These are the activations of a small neural network, seen along a few directions. Each row is one input.
Each table varies a few parts of the input and shows all the possible inputs, shuffled.
A made-up example of a description, with smaller parts first: one of 2 separate values, together with either a single point or one of 11 places around a ring or (one of 5 places around a ring, together with one of 6 places along a line).
Shared parts are said once, and a part with two or three values counts as separate values.
In the rows, zero is written as 128.

Other details of the inputs vary at random and push rows far along three fixed directions, the same in every table; ignore that.
These rows show it; all are for the same input, with only those details redrawn:
[146 131 111 109 134 163 100 134 120 114 155 141 111]
[175 115 107 137 120 138 130 137 152 111 119 149 106]
[168 127 106 110 137 153 104 131 153 103 130 153 107]
[158 127 107 115 129 161 107 136 131 112 140 143 107]
[ 99 155 157 179 152 116 131 123 106 136 160 139 116]
[126 181 159 192 186  73 114  97 205 119 108 196  98]
[ 69 179 174 188 174 108 111 107 105 135 175 151 114]
[116 131 130 133 124 166 117 142  65 130 185 112 123]

A family of inputs:
x1: [154  91 119  84 128 154 130 133 137 105 124 131 120]
x2: [ 82 163 166 159 181  91 114 122 159 131 166 149 116]
x3: [156  90 127 152 102  89 177 101 148 138  94 110 133]
x4: [166  95 132 140  82 112 167 141 130 111  61 130  96]
x5: [ 98 167 175 198 169  61 106 110 149 177 126 142 119]
x6: [117 167 130 149 140  69 138  93 159 143  84 165 132]
x7: [123 104 122  94 114 153  67 123 121 119 137 133 133]
x8: [127  77 111 139  90 132 169 131 114 117 103  88 147]
x9: [ 76 108 153 128 112 129 127 123  80 123 185  97 152]
x10: [ 78 127 144 109 128 168 122 107  25 151 194  62 164]
x11: [167 111 119 112 111 112  95 104 167 142  93 137 123]
x12: [139  93 160 193 113  44 206 135 181 129  78 137 119]
x13: [153 147  97  88 119 151 135 144 167 142 126 122 143]
x14: [130 151 109  51 179 188  48 121 131 112 187 126 122]
x15: [ 66 130 174 164 152 116 156 129  78 141 141 107 146]
x16: [151 109 114 135  87 123 129 124 136  99  76 131 113]
x17: [159  94 107 122 138 132 143 139 160 120 117 130 110]
x18: [ 99 128 125 123 154 159 123 140  99 131 158 105 133]
x19: [119 141  99  39 145 188  63 125 134  95 146 133 154]
x20: [115 107 125 140  57 129 207 134  66 172 140  74 171]
x21: [141 100 112 107 127 131 118 108 168  95 110 139 130]
x22: [163 116  96 118 135 128 145 141 154 136 104  97 127]
x23: [ 89 123 156 173  96 136 161 149  34 150 156  80 115]
x24: [145  98 119 113 111 128 168 159 141 118  81 121 147]
x25: [167 133 120 110  93 118 119 106 142 119  86 122 108]
x26: [156 142  88  94 127 135 120 151 132 145 110 130 127]
x27: [180 113 103 135 120 131 135 139 157 113 112 144 104]
x28: [ 94 191 166 171 170 105 102 106 108 140 173 136 123]
x29: [103 152 162 148 162  76 117  79 179 125 134 151 125]
x30: [154 150 127 115 130 121  96  91 144 109 124 145 126]
x31: [ 74 182 159 173 163  98 148 125 174 151 131 161 138]
x32: [145  97  92 122  89 109 158 139 133 123  67 143 138]
x33: [ 65 127 151 112  96 175 160 164  43 150 190  91 175]
x34: [151 153  91  52 152 173  87 150 126 121 155 106 146]
x35: [ 53 167 148 110 132 157 109 112 108 127 181 135 170]
x36: [156  97 114 124 125 139 102 148 145 143 112 137 105]
x37: [129 148 114  76 144 173  45 104 131  81 158 156 130]
x38: [116 140 124  82 149 149 105 138 122 116 111 169 131]
x39: [ 95 165 186 197 166  75 134  98 142 117 121 174 118]
x40: [145  97 126 171  56 121 196 160  43 163 126  51 121]
x41: [146 115 110  99 135 134 115 144 162 125 146 112 118]
x42: [133  86 107 164  79 116 206 176  84 164  89 105 132]
x43: [143 124  99 112 137 143 141 158 147 126 112 120 136]
x44: [158  96 134 102 119 133 100 139 152 123  92 155 112]
x45: [151 124 121 123 115 103 162 115 135 146  96 108 154]
Changing only one part turns x14 into x17. The same change can be made to x34. Which row results?
Answer: x43
Changing only one part turns x13 into x20. The same change can be made to x22. Which row results?
Answer: x10
What do these inputs look like to the network?
Answer: one of 5 places around a ring, together with either one of 4 separate values or one of 5 places along a line
Start at x35 and move only the place on the line of 5, one step at a time. The first step leads to x19. Which rows follow, in order?
Answer: x8, x21, x9
